These are the activations of a small neural network, seen along a few directions. Each row is one input.
Each table varies a few parts of the input and shows all the possible inputs, shuffled.
A made-up example of a description, with smaller parts first: one of 5 places around a ring, together with either a single point or one of 11 places around a ring or (one of 3 separate values, together with one of 6 places along a line).
Shared parts are said once, and a part with two or three values counts as separate values.

Other details of the inputs vary at random and push rows far along two fixed directions, the same in every table; ignore that.

Rows:
row 1: [ 50   7 -10  42   1 -16  -5   0 -15   9 -17   6   4   5 -10  -7 -29]
row 2: [-31 -27  23 -30 -35  56   4  55  69  19  10 -48 -16   9  26   0  19]
row 3: [ 47  11 -29  29 -10  -9  -3 -18 -12   5 -21   8   1   8  -9 -10 -30]
row 4: [-50 -63  42   6 -30  18 -28  23  69   5   7 -46  14   2  43   7   8]
row 5: [ 11  36 -22  21 -12 -19   9 -23 -15 -23 -17  18 -20 -21   1  -1 -18]
row 6: [-36 -66  31  10 -34  33 -30  27  65  14   5 -50  17   8  31   9   9]
row 7: [ 34  28  16   7  -3   3   0  -8 -12  10 -10  25 -24   5 -33  26 -26]
row 8: [-53 -54  52 -11 -33  24 -22  34  65   4  13 -40   0   3  35  11   4]
row 9: [-38 -62  12  -3 -43  42 -29   9  68  11   2 -49  15  11  32   6   6]
row 10: [ 12  47  -8   2 -12 -12  16 -11 -21 -16 -15  23 -42 -12  -5  10 -12]
row 11: [ 23  32  25   6  -1 -14   2 -12  -8  -1  -8  30 -29  -1 -21  26 -29]
row 12: [-39 -35  26 -32 -41  60  -5  22  69  17   6 -37 -22   6  26  21  14]
row 13: [-18   1 -20 -86  90  15  19  -8 -50  27  35  19  62   1 -35 -24  95]
row 14: [ 24   5  -1  29  -8 -26 -16 -42  -9  -6 -17  20  -1   2  -6   9 -35]
row 15: [ 34  16 -11  20  -6   2  -3 -35  -4   4 -15  23 -10  -6 -19  15 -29]
row 16: [-48 -48 -14  -3 -40  27   0  33  58  -9   9 -59   2  12  56 -21   9]
row 17: [-51 -18 -28 -56  86 -27 -10 -29 -65  -9  32   9  95  -9 -20 -36  99]
row 18: [ 13  48   5   9  -9 -19  10   3 -22 -16 -12  20 -36 -10 -15  12 -16]
row 19: [ 21  20  -2  17  -2 -15   0 -40  -2  -7 -13  28 -13 -13  -7  13 -30]
row 20: [-63 -39  32  -7 -42  19 -14  50  51 -12   7 -50  -8  -6  41  -4  17]
row 21: [-52 -23 -10 -45 101 -35 -11 -11 -69  -4  36   7 102 -12 -22 -33 104]
row 22: [ 25  41 -24   1  -4  -6  34   0 -21  -9  -5  18 -43   4  -1   0 -21]
row 23: [ 44  26 -30  17  -4   4  12 -16  -4   6 -17  16 -11  -6 -10  -7 -26]
row 24: [ 25  42 -12   8   0 -12  28  14 -22  -9   0  15 -37   6  -9   1 -24]
row 25: [ 36   6  18  27  -3 -11 -14  -8 -21   8  -9  20  -7   5 -27  18 -35]
row 26: [ 24  31 -39  20  -3 -13  26 -11 -15 -16  -7  15 -21  -5   6 -11 -27]
row 27: [ 22  31  12  -2  -5  -8   9 -27  -8  -1 -12  32 -36  -4 -13  24 -24]
row 28: [ 26  20  -9  27   0 -26  15  15 -30 -12  -2  11 -21   6  -4  -8 -33]
row 29: [-37 -27 -26 -45 106 -29   7   2 -68   2  46   3  97   4 -16 -43  93]
row 30: [ 46  16   1  24  -2  -9   1  10 -20   9 -11  12 -10   6 -18  -4 -32]
Each input here is: one of 5 places around a ring, together with one of 6 places around a ring.
Question: Changing only the place on the ring of 5 turns row 30 into row 20. The same change can be made to row 3. Which row results?
Answer: row 17
Question: Which other rows does row 23 become when the place on the ring of 5 takes its other values? List them by row number.
Answer: row 5, row 15, row 19, row 26

Rows:
row 31: [ 51  60  12  74 -26 -54 -14 -34 -47 -29 -34  45 -47 -17 -36  37 -67]
row 32: [105  57 -26  65 -11  -8   4 -42 -23  14 -43  43 -32 -11 -43  15 -76]
row 33: [ 20   5   4 -36 116 -31  -8 -54 -76  27  26  68  76  -7 -73   7  48]
row 34: [  31   28  -29  -41   89  -24  -15  -37 -101   21    4   44   80   -2
  -71  -28   73]
row 35: [ 13 -20  29  26 -52  15 -12  52  34   9 -17 -36 -29  21  18  -1 -33]
row 36: [ 25  12  -5  58 -25 -39   9   9   7 -19 -19   0 -33  -1  34 -12 -57]
row 37: [ 67  72 -33  79 -34 -34  -4 -27 -52 -30 -51  37 -43 -24 -34   7 -65]
row 38: [-73 -20  45 -53 -70  64  17  45  98  -2  14 -44 -72  -5  54  30   5]
row 39: [-60 -12  20 -46 -60  64  36  87  95  -4  24 -62 -68  16  62  -1   4]
row 40: [-64 -74 -18 -66  74  10   4  11 -18  14  66 -25  91  29  14 -35  85]
row 41: [-58  -8   1 -49 -77  86  33  55 105   2  -3 -61 -69  -4  61   7  25]
row 42: [-27 -69  36   6 -51  64  -4  72 105  22  15 -68 -11  12  53   5 -12]
row 43: [ 15  19   5  61 -39 -21  -1  34 -11 -24 -16  -8 -39  -5   4   2 -48]
row 44: [-83 -77   6 -77  68  12 -15 -28  -1  11  55 -16  89  17   4  -9  84]
row 45: [ 80  52  23  56 -24 -42 -21 -33 -41   3 -47  48 -41   7 -41  35 -75]
row 46: [-73 -41 -24 -66  61   0  -4 -10  -2   1  33 -23  99 -21  19 -46 114]
row 47: [ 11  10  22  45 -32 -35 -11 -30  19 -25 -27  13 -32 -12  23  16 -56]
row 48: [ 19   6 -67 -36  93 -29   6 -69 -90   7  20  44  80   7 -48 -27  50]
Question: Changing only one part turns row 38 into row 39. The same change can be made to row 47. Which row results?
Answer: row 36
Question: What is each input in this table made of?
Answer: one of 3 separate values, together with either a single point or one of 5 places around a ring
Question: List by row number the other rows that have the choice among 3 separate values in common with row 32.
Answer: row 34, row 37, row 41, row 46, row 48
Question: Which other rows does row 44 become when the place on the ring of 5 takes its other values? List them by row number.
Answer: row 31, row 33, row 45, row 47
